Each row below is a small network's average activation on inputs in which a field has the value named, seen along a few directions.
Related values have similar rows: they may be neighbours, one step apart, or belong to one group.
(in the rows, 500 means zero)
Strong random noise was added to every row along 9 fixed directions; ignore it. To show where, here is one row again and again, with new noise each time:
[492 492 372 444 592 367 436 263 407 361 364 535 342 318 322 667 542 360
 577 522 307 517 681 606 564]
[409 407 617 761 215 729 382 629 475 435 606 430 362 768 766 744 393 816
 390 635 433 545 384 212 651]
[673 399 500 539 316 358 653 527 377 240 566 559 532 731 463 469 530 501
 467 342 524 334 342 382 627]
[310 332 593 701 690 482 389 738 642 831 448 425 556 667 823 262 287 700
 640 638 524 429 155 310 419]
[302 464 784 480 609 630 517 619 665 537 554 375 394 391 820 669 336 880
 500 604 603 555 400 333 444]
[369 583 710 461 550 409 487 535 510 593 535 406 339 394 770 756 445 830
 395 658 555 594 486 401 491]
[648 521 502 378 470 515 748 545 479 428 486 725 729 587 422 400 667 518
 333 513 678 525 507 541 470]
[720 587 681 476 287 442 730 780 451 433 557 558 666 515 300 326 650 492
 294 266 830 194 550 519 632]
[513 558 559 436 635 709 731 333 509 405 565 600 606 455 501 508 554 607
 524 498 525 553 561 587 390]
[597 396 303 416 438 513 596 390 441 327 397 796 630 693 456 559 646 465
 367 672 456 709 493 474 500]
[529 436 596 509 446 420 430 927 527 698 358 375 520 419 361 403 456 440
 427 509 523 332 484 488 704]


Ped, 13 values:
b10: [287 451 374 535 329 377 253  22 425 135 624 744 299 681 842 734 494 724
 392 594 644 644 437 226 293]
b2: [647 511 287 403 564 313 702 209 456 200 594 612 483 696 534 575 615 402
 544 362 475 607 393 481 477]
b1: [692 429 246 373 341 681 550 613 402 477 399 544 799 633 133 349 565 213
 426 551 253 617 543 648 591]
b4: [502 698 497 689 459 719 523 605 515 803 612 435 644 813 690 472 557 677
 352 569 555 623 371 470 367]
b5: [523 435 543 491 411 452 368 577 626 532 388 533 541 382 399 333 508 204
 567 501 619 427 657 578 511]
b8: [691 448 467 474 564 613 542 930 451 821 342 306 624 561 314 270 469 289
 505 445 303 500 392 617 758]
b13: [637 475 333 341 494 448 705 296 440 355 624 622 570 563 402 496 620 256
 613 467 317 586 557 563 416]
b9: [436 464 590 543 564 442 457 454 639 456 520 505 324 344 565 435 401 586
 632 340 699 334 482 488 517]
b3: [530 489 425 472 464 748 484 450 400 462 572 413 578 396 277 394 514 239
 560 426 287 490 663 675 547]
b6: [491 711 406 578 143 630 292 616 404 726 545 849 669 723 682 647 737 582
  78 901 627 880 648 425 422]
b12: [563 544 524 616 150 697 352 682 447 491 556 390 476 645 437 685 482 600
 260 577 545 572 570 404 607]
b11: [528 392 508 461 278 757 701 337 621  27 660 712 495 684 660 692 557 712
 415 469 622 654 417 301 440]
b7: [467 352 282 499 588 410 355 474 709 437 279 607 632 422 192 217 523 171
 625 316 698 380 534 582 386]
Ped is arranged as a line.
Question: A walk along Ped starts at b11 and steps to its neighbour b9. Put b1, b8, b6, b12 in the order it reaches them.
Answer: b8, b12, b1, b6
Question: Which values are neighbours of b5? Give them in the order they are listed.
Answer: b13
Question: Which values are neighbours of b4? Give them in the order they are listed.
Answer: b2, b7

Vug, 13 values:
p9: [545 674 687 448 572 284 648 447 293 602 781 144 334 458 692 756 432 626
 556 476 271 544 441 575 556]
p7: [633 550 459 633 226 176 330 581 401 552 453 635 503 594 364 390 630 256
 386 417 748 302 621 532 592]
p2: [426 567 584 688 588 439 538 354 438 608 645 400 351 608 741 510 400 722
 653 454 378 407 352 457 515]
p3: [776 436 551 135 516 131 868 600 414 203 560 397 527 594 546 664 502 592
 397 333 501 565 202 425 627]
p1: [493 535 451 549 636 519 553 459 553 550 505 454 586 560 496 450 466 528
 586 434 500 483 382 549 420]
p10: [407 440 572 567 500 363 399 560 564 520 445 458 299 322 434 543 438 563
 577 494 457 346 561 439 562]
p12: [507 589 584 210 735 320 562 493 592 498 360 402 501 107 300 468 513 413
 493 413 679 441 636 657 404]
p13: [398 663 540 409 554 544 478 313 478 533 501 536 453 352 562 636 539 625
 390 648 576 670 593 548 329]
p4: [535 555 463 385 662 498 686 298 436 539 452 623 515 439 560 526 584 586
 527 668 337 744 509 643 418]
p5: [313 452 275 558 502 734 263 224 578 401 417 778 537 491 563 520 525 400
 580 661 425 692 638 468 311]
p8: [439 664 677 631 585 622 452 460 541 570 550 328 299 262 424 510 481 546
 568 288 613 209 761 576 582]
p11: [422 671 568 413 700 701 561 495 499 757 559 433 624 297 441 466 566 442
 528 545 448 570 724 722 373]
p6: [551 446 532 276 486 336 475 741 464 513 416 366 535 306 337 434 448 337
 426 475 498 430 489 530 620]
Vug is arranged as a line.
Question: Which values are neighbours of p1? Give them in the order they are listed.
Answer: p3, p12
Question: Which values are neighbours of p9? Give them in the order they are listed.
Answer: p7, p11
Question: Which values are neighbours of p10? Give them in the order they are listed.
Answer: p4
Question: Which values are neighbours of p6? Give them in the order they are listed.
Answer: p13, p5
